Here are a small network's activations along a few directions, averaged over the inputs that share one value of a field.
Related values have similar rows: they may be neighbours, one step apart, or belong to one group.
In the rows, 500 means zero.
Strong random noise was added to every row along 2 fixed directions; ignore it. To show where, here is one row again and again, with new noise each time:
[213 474 584 380 301 482 406 582 418 713 419 535 656 403 465 535 431]
[700 400 391 540 686 605 460 481 555 677 428 617 500 461 436 429 378]
[313 456 547 412 380 506 426 563 444 704 425 549 624 417 457 516 424]
[177 401 685 344 273 413 677 663 348 658 542 446 656 490 403 616 579]


Field LATEG:
fim: [560 639 639 525 402 402 506 517 420 340 532 575 452 472 512 388 569]
ziko: [683 321 388 534 617 430 899 371 438 391 605 279 395 581 548 520 638]
varuv: [625 508 546 506 545 503 711 669 456 506 748 485 582 636 398 511 655]
rige: [327 557 528 465 434 437 598 604 483 255 507 286 535 563 561 711 598]
bome: [286 627 621 483 343 433 436 495 523 661 322 617 597 325 431 582 520]
rulez: [541 352 502 520 637 554 412 464 552 628 504 511 460 616 474 551 470]
nim: [295 456 612 349 400 350 959 510 365 325 613 166 610 573 455 800 849]
riri: [681 473 587 423 608 483 694 653 577 265 691 373 408 664 515 600 636]
roda: [504 515 408 531 501 635 153 435 545 746 274 629 612 378 527 377 239]
bedir: [181 679 353 418 370 536 117 457 409 399 339 540 491 421 679 454 364]
peg: [661 421 542 477 574 474 602 593 594 505 690 379 421 723 418 566 595]
sini: [464 485 494 555 502 451 557 212 511 483 533 562 334 477 618 503 434]
pafar: [549 519 660 533 358 425 655 571 512 451 575 541 579 464 357 450 680]
fir: [443 562 475 557 453 488 459 675 489 366 634 403 508 488 542 338 513]
nev: [304 517 649 532 332 422 671 458 360 290 555 533 353 565 524 536 563]
Each value of LATEG is a pair of two hidden parts, and every pair occurs once (5 first parts, 3 second parts).
fim and fir share the first part; fim and nev share the second. Which value has the first part of nev and the second part of fir?
> bedir
varuv and peg share the first part; varuv and ziko share the second. Which value has the first part of ziko and the second part of peg?
> nim

Field VEBUP:
veg: [409 554 455 464 438 457 562 614 493 513 465 335 666 470 474 611 667]
nodaf: [940 433 431 692 801 602 608 417 615 585 458 662 446 435 410 356 497]
mak: [167 526 509 473 271 371 406 421 466 386 378 374 448 367 631 508 482]
vafe: [607 565 391 535 686 576 374 258 592 421 317 609 371 470 594 608 395]
sef: [280 467 501 411 354 521 208 376 534 798 434 510 558 500 558 526 390]
luvu: [597 579 576 529 461 443 536 579 624 405 645 530 467 513 535 464 562]
pemo: [608 341 467 456 729 541 770 622 461 514 612 427 541 585 382 555 558]
peluk: [542 482 633 476 515 474 488 684 534 449 575 474 464 643 423 537 525]
malug: [380 510 517 521 404 510 420 513 413 642 422 672 504 449 403 413 471]
nog: [371 549 401 477 445 526 439 500 394 420 582 441 458 532 656 422 451]
soko: [565 406 535 508 464 535 589 496 488 578 477 502 571 484 418 518 372]
piri: [789 608 417 560 634 553 421 412 504 314 545 570 432 513 550 370 493]
The values of VEBUP form a line.
List every value one step from veg, in the order listed.
> pemo, peluk
List every value one step from mak, in the order listed.
> vafe, nog
List every value one step from sef, in the order listed.
> malug

Field PEZ:
nimu: [521 425 504 444 541 480 544 548 519 580 505 466 572 526 430 562 530]
diben: [542 502 551 537 446 440 557 560 481 386 561 521 455 543 498 445 575]
miluz: [640 502 501 542 580 492 593 465 571 471 509 457 504 509 493 517 582]
giko: [334 487 530 416 416 454 552 478 406 414 585 394 491 577 558 580 570]
buli: [511 465 489 500 527 460 643 443 460 417 535 441 396 520 559 520 573]
kinu: [477 458 402 550 552 569 465 408 508 577 432 568 487 427 491 435 373]
gogev: [861 535 341 625 755 595 473 389 602 397 439 554 396 481 492 437 442]
kipur: [293 481 606 425 352 426 621 461 449 480 524 472 481 494 504 630 577]
dasu: [571 362 522 523 595 518 681 481 485 576 518 452 432 589 420 564 515]
padus: [660 581 392 584 631 563 319 524 580 438 511 549 403 516 538 397 392]
medol: [539 429 569 493 547 518 535 584 528 570 580 488 511 573 414 469 510]
tir: [485 506 495 446 499 457 641 595 478 395 584 356 524 551 535 565 577]
rir: [583 517 490 536 485 528 462 530 491 583 520 561 536 487 465 409 474]
kovik: [544 429 494 509 566 506 664 555 466 523 499 509 559 521 424 539 612]
ral: [554 507 613 504 492 483 584 556 484 488 552 583 519 519 461 503 534]
The values of PEZ form a 3 by 5 grid.
List every value one step from ral, in the order listed.
> diben, miluz, rir
List every value one step from buli, in the order listed.
> giko, gogev, kipur
List every value one step from dasu, in the order listed.
> nimu, kinu
Each value of PEZ is a pair of two hidden parts, and every pair occurs once (5 first parts, 3 second parts).
kipur and miluz share the first part; kipur and giko share the second. Which value has the first part of giko and the second part of miluz?
> tir
diben and gogev share the first part; diben and rir share the second. Which value has the first part of rir and the second part of gogev?
> kovik
